These are the activations of a small neural network, seen along a few directions. Each row is one input.
Each table varies a few parts of the input and shows all the possible inputs, shuffled.
Descriptions start from the smaller parts, as in this example, which fits no table here: one of 6 places along a line, together with either a single point or one of 9 places around a ring or (one of 3 separate values, together with one of 8 places around a ring).
Shared parts are said once, and a part with two or three values counts as separate values.

Other details of the inputs vary at random and push rows far along two fixed directions, the same in every table; ignore that.

Rows:
x1: -.16	-.95	.18	-.17	-.53	-.04	-.12	-.54	.20	.21	.12
x2: .38	.07	.29	-.28	.36	-.57	.09	-.15	-.26	.53	.52
x3: -.44	-.59	.00	.14	-.61	.61	.04	-.55	.49	-.42	-.05
x4: -.33	.53	-.25	.49	-.22	.30	-.10	.30	-.20	-.38	-.23
x5: -.05	.40	-.22	-.10	.42	.00	.10	.38	-.48	.00	-.05
x6: -.59	-.11	-.06	.54	-.47	.55	.02	-.02	.23	-.25	-.25
x7: .23	.60	-.11	.01	.27	.07	-.02	.20	-.10	-.14	-.10
x8: -.34	-.74	-.07	.29	-.90	.46	-.14	-.43	.30	-.20	-.12
x9: -.15	.02	.15	.25	-.19	-.02	-.07	-.07	-.10	-.16	.12
x10: .15	.60	-.11	.25	.11	-.08	-.10	.27	-.19	.01	.02
x11: .22	.22	-.17	.04	-.02	-.05	.17	.36	.11	.00	-.33
x12: -.35	.30	-.46	.14	-.04	.19	-.25	.70	-.44	-.21	-.54
x13: -.22	.65	-.21	.28	.16	.43	-.04	.48	.00	-.33	-.57
x14: -.31	-.15	-.17	.04	.08	.02	-.11	.12	.07	.03	.08
x15: .41	-.61	.46	-.27	.01	.06	.37	-.70	.42	.51	.47
x16: -.33	-.14	.02	.05	-.09	-.11	-.18	-.06	.09	.00	.02
x17: .25	-.26	.14	-.28	.34	-.34	.17	-.18	-.09	.53	.63
x18: -.41	.04	-.06	.02	-.09	.13	-.03	.00	-.20	-.24	-.20
x19: .54	-.12	.40	-.34	.31	-.34	.06	-.36	.08	.24	.44
x20: -.32	-.24	-.36	.22	-.63	.29	-.02	.04	.37	-.55	-.40
x21: -.04	-.67	.19	.04	-.45	.28	.21	-.76	.28	.02	.37
x22: .32	.39	-.12	-.06	.08	-.38	-.01	.44	-.20	-.22	-.24
x23: .40	.10	.32	-.24	.23	-.21	.09	-.16	-.14	.07	.25
x24: .39	-.80	.00	-.56	.08	-.43	.24	-.28	.35	.39	.43
x25: .59	.64	.24	-.12	.48	-.41	.13	.16	-.64	.20	.23
x26: .24	.61	-.16	.11	.25	-.06	-.08	.27	-.13	-.04	-.08
x27: .46	.50	-.03	-.46	.79	-.30	.16	.35	-.42	.31	.19
x28: -.14	.15	-.26	-.09	.36	-.03	-.11	.33	-.03	-.02	-.09
x29: -.12	.29	-.01	-.20	.21	-.03	-.04	.15	-.19	-.15	-.20
x30: .19	.56	-.06	.15	.33	.02	.02	.37	-.04	.14	-.21
x31: .51	-.16	.35	-.22	.25	-.45	.00	-.31	.08	.32	.45
x32: .78	.00	.28	-.14	.15	-.30	.17	-.05	-.21	.78	.25
x33: .27	.40	.02	.10	-.03	-.21	-.20	.37	-.53	.00	-.20
x34: .00	-.21	.24	.13	-.14	-.16	-.12	-.24	.11	.03	.26
x35: -.25	-.24	-.15	-.21	.20	.18	-.03	-.01	.21	-.11	-.01
x36: -.32	.47	-.15	.41	-.09	.50	.11	.32	-.20	-.28	-.47
x37: -.58	.01	-.16	.01	-.08	.27	-.22	.08	.16	-.48	-.42
x38: -.23	-.67	.14	-.19	-.14	-.09	-.10	-.48	.43	.08	.16
x39: -.56	-.38	-.31	.00	-.50	.09	-.12	.11	.31	-.53	-.51
x40: -.08	-.54	.23	.21	-.28	.16	.08	-.44	.49	.29	.25
Description of these inputs: one of 5 places along a line, together with either one of 2 separate values or one of 6 places around a ring.
The inputs of x2 and x17 match in every part but the place on the line of 5. If x18 is changed in the same way as x2 into x17, which row does it become?
Answer: x5
The inputs of x26 and x38 match in every part but the place on the line of 5. If x10 is changed in the same way as x26 into x38, which row does it become?
Answer: x16
Which other rows agree with x13 in the place on the line of 5? List them by row number.
Answer: x6, x11, x15, x30, x32, x36, x40
Which other rows does x24 become when the choice among 2 separate values takes its other values? List them by row number.
Answer: x12
Which other rows does x31 become when the place on the ring of 6 takes its other values? List them by row number.
Answer: x9, x19, x23, x25, x34

Rows:
x41: -.01	-.72	.07	-.28	-.21	-.08	.08	-.51	.36	-.01	.21
x42: .44	.65	.07	-.06	.24	-.29	.10	.38	-.51	.16	-.06
x43: .09	-.21	.21	.00	-.05	-.05	-.01	-.36	.09	.02	.36
x44: -.43	-.46	.05	.17	-.56	.38	-.12	-.31	.10	-.27	-.09
x45: .51	-.27	.24	-.19	.05	-.26	.12	-.36	.27	.40	.46
x46: .53	-.22	.37	-.17	.17	-.36	.05	-.32	-.16	.57	.48
x47: .81	-.08	.29	-.31	.27	-.46	.19	-.32	.08	.44	.57
x48: .31	.59	-.06	-.28	.66	-.14	.09	.38	-.20	.13	-.11
x49: -.16	-.41	.05	-.18	-.09	-.07	.00	-.33	.11	-.09	.14
x50: .02	-.49	.20	-.24	.05	-.21	.01	-.38	.26	.24	.42
x51: -.56	-.12	-.23	.42	-.42	.52	.06	.07	.13	-.30	-.26
x52: -.33	-.40	.10	-.13	.04	.25	.04	-.31	.29	-.05	.04
x53: -.38	.19	-.30	.11	-.05	.14	-.17	.38	.09	-.39	-.37
x54: .23	.70	.09	.03	.45	.01	.16	.28	-.23	.09	-.12
x55: .35	.43	.12	.02	.24	-.27	.10	.12	-.17	.06	.16
x56: -.42	-.36	-.09	.26	-.33	.44	.01	-.22	.12	-.08	.07
x57: -.12	.25	-.04	.29	-.14	.06	-.06	.30	-.18	-.13	-.33
x58: .07	.73	-.27	.24	.11	.00	-.16	.59	-.23	-.10	-.44
x59: .14	.33	.05	.09	.16	-.14	-.12	.11	-.22	.21	.06
x60: -.62	-.57	-.20	.10	-.31	.37	.01	-.16	.24	-.16	-.02
x61: .29	-.42	.25	-.31	.18	-.41	.04	-.25	-.04	.46	.37
x62: -.36	-.28	.05	.26	-.41	.24	-.02	-.20	.35	-.21	-.03
x63: -.02	-.54	.23	.07	-.33	-.02	.07	-.46	.37	.24	.23
x64: -.17	.35	-.09	.19	-.05	.13	-.12	.11	-.26	-.31	-.18
x65: -.06	-.03	-.10	.08	-.34	.20	-.05	.07	-.01	-.22	-.27
x66: .36	.34	-.04	-.05	.11	-.14	.05	.09	-.15	-.02	-.04
x67: .44	-.10	.09	-.31	.27	-.43	.04	.06	-.11	.38	.15
x68: .27	.12	.21	-.04	.19	-.19	-.02	-.13	-.07	.27	.36
x69: .39	-.40	.17	-.39	.19	-.39	.13	-.33	.23	.24	.46
x70: .18	.68	.08	.01	.50	.07	.02	.23	-.32	.09	-.04
x71: -.21	-.15	-.17	-.11	-.21	.09	-.07	.14	-.01	-.25	-.28
x72: -.60	-.17	-.19	.16	-.23	.18	-.22	.09	.13	-.25	-.28
x73: -.46	.20	-.22	.13	-.01	.12	-.18	.28	-.06	-.50	-.26
x74: -.50	-.06	-.11	.33	-.48	.35	-.03	-.07	.13	-.53	-.35
x75: .00	-.41	.13	-.28	-.08	-.13	.01	-.23	-.03	.12	.18
x76: .02	.63	-.42	-.01	.39	-.03	.03	.70	-.37	-.04	-.27
x77: .24	.70	-.19	.18	.17	-.08	-.11	.63	-.40	-.05	-.42
x78: -.24	-.28	.01	.11	-.22	.50	.06	-.26	.42	-.20	-.17
x79: .19	.11	-.16	.06	.05	.10	.14	.13	-.04	.16	.04
x80: -.21	.18	-.26	.04	.02	-.01	-.16	.36	.00	-.14	-.34
The inputs of x51 and x76 match in every part but one. If x42 is changed in the same way as x51 into x76, which row does it become?
Answer: x71
What is each input in this table made of?
Answer: one of 5 places around a ring, together with either one of 2 separate values or one of 6 places around a ring
Which other rows agree with x49 in the place on the ring of 5? List them by row number.
Answer: x50, x52, x60, x61, x72, x73, x75
Which other rows does x66 become when the place on the ring of 6 takes its other values? List them by row number.
Answer: x45, x47, x58, x65, x77

Rows:
x81: -.37	-.26	-.32	.09	-.39	.37	.12	-.10	.03	-.15	-.07
x82: -.41	.30	-.01	.35	-.21	.55	-.17	-.04	-.15	-.50	-.46
x83: .07	-.11	.10	-.21	.01	-.29	.02	-.35	.06	.03	.51
x84: .29	-.09	-.02	.00	-.01	.06	.13	-.10	.64	.02	-.02
x85: -.24	-.04	.06	-.26	.11	.09	.04	-.06	-.02	-.22	-.26
x86: .36	.12	-.15	-.18	.06	-.14	-.11	.34	-.24	-.05	-.18
x87: .37	.29	-.16	-.26	.45	-.07	.06	.42	-.46	.26	.08
x88: -.09	-.11	.28	.14	-.04	-.12	.07	-.23	.06	-.12	.26
x89: -.77	.13	-.12	.06	.01	.18	-.23	.20	.08	-.54	-.45
x90: .20	.49	-.23	-.04	.36	-.33	.06	.32	-.36	.32	.27
x91: -.08	.00	.31	.13	-.01	.06	-.18	-.38	.07	.02	.22
x92: .09	-.24	.15	.26	-.24	-.27	.02	-.09	.13	.04	.06
x93: .39	.56	-.09	-.22	.36	-.28	.16	.07	-.47	-.04	.12
x94: -.36	.02	-.23	.00	-.23	.16	-.11	.32	.03	-.35	-.73
x95: -.31	-.36	-.11	-.05	-.15	.34	-.10	-.17	.03	-.50	-.15
x96: .42	-.43	.37	-.07	-.34	.00	.01	-.53	.19	.38	.19
x97: .21	.51	-.26	.04	.05	-.43	-.13	.39	-.24	-.01	-.04
x98: -.04	.18	-.10	-.24	.33	.01	.14	.30	-.23	.23	-.23
x99: .02	.20	-.04	-.14	.20	-.40	-.15	.34	-.04	.10	-.25
x100: -.60	-.02	-.23	.17	-.07	.26	-.35	.17	.00	-.66	-.24
x101: .20	-.48	.31	-.04	-.16	.25	.14	-.56	.11	.53	.35
x102: .40	.45	.06	.06	.30	-.11	.33	.33	-.47	.31	.06
x103: .45	.58	.16	.14	.21	-.34	-.23	.22	-.27	.33	-.01
x104: -.26	-.17	-.22	.05	.10	.10	-.18	.21	-.04	-.01	.05
x105: .28	-.13	.00	-.08	.27	.16	.31	-.18	.53	.35	.30
x106: .27	-.24	.21	-.18	.21	.09	.25	-.53	.66	.04	.38
x107: .03	-.61	.32	.06	-.15	-.10	.22	-.40	.24	.44	.57
x108: .22	-.73	.12	-.23	-.17	-.31	-.17	-.30	.31	.20	.37
x109: -.47	-.26	-.07	-.06	.08	.04	-.04	.07	.15	.13	-.09
x110: .56	.49	-.17	-.19	.06	-.39	.09	.29	-.36	.14	-.01
x111: -.14	.01	.15	.15	-.19	.21	.17	-.10	-.08	-.36	-.09
x112: -.50	-.24	.02	.42	-.29	.43	-.19	-.21	.18	.06	-.03
x113: -.18	.17	-.09	.34	-.51	.23	.02	.35	-.07	-.42	-.50
What is each input in this table made of?
Answer: one of 3 separate values, together with either a single point or (one of 2 separate values, together with one of 5 places along a line)
The inputs of x89 and x99 match in every part but the choice among 3 separate values. If x88 is changed in the same way as x89 into x99, which row does it become?
Answer: x92
Which other rows does x101 become when the choice among 2 separate values takes its other values? List them by row number.
Answer: x112

Rows:
x114: .29	.00	.37	-.48	.48	-.46	.14	-.25	-.38	.16	.54
x115: -.67	-.29	-.16	.23	-.14	.31	-.23	-.23	.54	-.26	.08
x116: -.05	-.37	.14	-.25	.26	.31	.20	-.24	.01	.33	.21
x117: -.23	-.27	-.15	-.06	-.15	.37	.05	-.34	.59	-.45	-.10
x118: .22	-.05	.43	.25	-.25	.25	.19	-.53	-.26	.22	.36
x119: .36	-.31	.19	-.35	-.19	-.36	-.05	-.31	.19	-.04	-.01
x120: .42	.90	.09	.44	-.14	.22	.10	.25	-.19	-.23	-.28
x121: .00	-.43	.02	-.24	.00	.05	.33	-.21	-.12	.45	.19
x122: .23	.52	-.33	-.04	.15	.00	.24	.57	-.08	.01	-.47
x123: .13	.62	-.06	-.11	.31	-.24	.00	.36	-.12	-.54	-.27
x124: .46	.38	-.33	-.06	-.06	-.21	-.02	.61	-.28	-.11	-.39
x125: .09	-.50	-.09	.08	-.30	-.31	-.18	.02	.10	.33	.20
x126: -.26	.59	-.05	.17	.35	-.33	-.26	.46	-.18	-.33	-.07
x127: .34	.00	.17	-.14	.60	-.23	.06	.03	.18	.69	.40
x128: .42	-.02	.28	-.25	.23	-.78	-.23	-.10	-.11	.47	.38
x129: -.81	.34	-.39	.15	.02	.64	-.15	.22	-.19	-.65	-.38
x130: -.26	-.12	.23	.74	-.58	.34	-.12	-.36	.28	-.04	.11
x131: -.27	-.41	-.12	.04	-.18	.59	.11	-.13	.63	-.27	-.36
x132: -.04	.46	-.03	-.17	.16	-.22	-.22	.31	-.71	-.15	-.26
x133: .00	-.37	-.01	.01	.00	-.20	.13	-.06	.28	.57	.25
x134: -.37	-.69	-.21	.05	-.59	.27	-.08	-.09	-.17	-.15	-.14
The inputs of x126 and x123 match in every part but one. If x125 is changed in the same way as x126 into x123, which row does it become?
Answer: x124
What is each input in this table made of?
Answer: one of 3 separate values, together with either a single point or one of 6 places around a ring
Start at x129 and move only the place on the ring of 6, one step at a time. The first step leads to x114. Which rows follow, in order?
Answer: x132, x134, x121, x116
Which other rows does x118 become when the choice among 3 separate values takes its other values? List them by row number.
Answer: x120, x130
Which other rows does x128 become when the choice among 3 separate values takes its other values? List them by row number.
Answer: x119, x132
